A small network was shown many inputs. Here are its activations along a few directions, one row for each input.
In each table, some parts of the input vary, and every possible input appears once, in random order.
Descriptions start from the smaller parts, as in this example, which fits no table here: one of 5 places around a ring, together with either a single point or one of 9 places around a ring or (one of 2 separate values, together with one of 6 places along a line).
Shared parts are said once, and a part with two or three values counts as separate values.

Other details of the inputs vary at random and push rows far along two fixed directions, the same in every table; ignore that.

Rows:
r1: [-62  67  52  34 -57 -34 -27  53   6 -30  25  -6]
r2: [-41 -60 -57 -31 -45   1 -98 -82  54 -63 -86  20]
r3: [ 19 -23 -40 -40  20  22  20 -27  -5  10 -12 -12]
r4: [ 50  31  12  10  55 -50  48 -21 -46  60  54  89]
r5: [-11 -43 -40 -45 -10  72 -38   8  21 -50 -59 -85]
r6: [ 59  -4  40  40  70 -52  44 -10 -44  63  47  67]
r7: [ 19 -40 -74 -62  64  25   0 -29  38 -30 -67 -33]
r8: [  95  -93 -100  -88  103   75   24  -66  -16   24  -55  -14]
r9: [-36  34  69  62 -83  -1  -7  32  22 -13  33 -30]
r10: [-14 -32 -47 -53  30  27 -29   2  49 -59 -72 -68]
r11: [-17 -36 -51 -51 -27  82 -42  16  25 -46 -59 -73]
r12: [ 61  -4  43  19  46 -45  67 -35 -55  56  73  42]
r13: [ -8 -44 -52 -33 -15  70 -17 -14  59 -43 -67 -80]
r14: [ 54   5  35   7  45 -38  54 -24 -80  54  77  48]
r15: [ 51  27  17  -1  58 -46  37  -6 -68  51  63  86]
r16: [-58  52  44  26 -88  -9  -9  42  -5 -12  40 -12]
r17: [-62  51  46  72 -66 -29 -13  46  45  -8   6   2]
r18: [-62  52  42  49 -67 -15 -33  70   6  -7  13  13]
r19: [ 89 -45 -29 -32  94 -10  75 -72 -41  55  27  34]
r20: [-63  56  36  60 -70 -20 -22  54  28   2   5  15]
r21: [-63  48  55  57 -58 -24 -33  65   6 -14  12  -4]
Each input here is: either a single point or (one of 4 places along a line, together with one of 5 places around a ring).
Change only the place on the ring of 5 in r21. List by row number the other rows that result. -> r6, r17, r18, r20
Change only the place on the line of 4 in r15. List by row number the other rows that result. -> r11, r16, r18

Rows:
r22: [ 30  -6   7  -4  26  12  30   3 -16  15  16 -19]
r23: [ 29  -2  -3  -8  34 -19  13 -23 -32  24  18  42]
r24: [ 39  -6   4   9  39 -20  23 -23 -32  39  22  50]
r25: [-24 -21  -1   4 -80  30 -25 -40  34 -31 -12 -33]
r26: [ 14 -71 -92 -83  52  59 -34 -25  21 -37 -89 -50]
r27: [ 35   9  24  28  29 -31  23 -10 -31  41  37  60]
r28: [ 36  15  27  14  30 -15  49   8 -48  46  57  29]
r29: [-48  41  37  26 -59   4  -2  52  14 -22  17 -43]
r30: [ 34  -2   0  -1  41 -28  17 -22 -19  21  17  44]
r31: [-59  38  30  34 -67  -6 -39  41  26 -28  -1  -9]
r32: [-53  55  47  43 -68 -27 -26  36  15 -18  22  10]
r33: [ 31   4  24  26  22 -33  25 -15 -33  43  37  58]
r34: [ 20 -30 -26 -19  36  -2   5 -26   2   7 -19  10]
r35: [-10 -36 -50 -44  13  22 -27 -15  31 -36 -58 -34]
r36: [-11 -34 -51 -37  16  28 -23 -15  35 -30 -61 -36]
r37: [ 53 -65 -69 -72  85  24   0 -47 -17   3 -44   3]
r38: [-38  21   6  12 -36 -10 -21   8  25 -23 -10  -7]
r39: [ 41  -1  13   2  42  -4  42  -4 -35  32  34   3]
r40: [-70  47  27  25 -90  26 -21  68  38 -37  -1 -64]
r41: [-39  66  71  58 -76 -12  13  55   5   7  52 -15]
r42: [-40 -32 -49 -41 -21  43 -53  11  41 -54 -73 -60]
r43: [ 33  11  24  27  32 -40  28 -16 -24  40  39  60]
Describe the family of inputs behind these rows. -> either a single point or one of 6 places around a ring or (one of 3 separate values, together with one of 5 places around a ring)
Change only the choice among 3 separate values in r37. List by row number the other rows that result. -> r23, r32
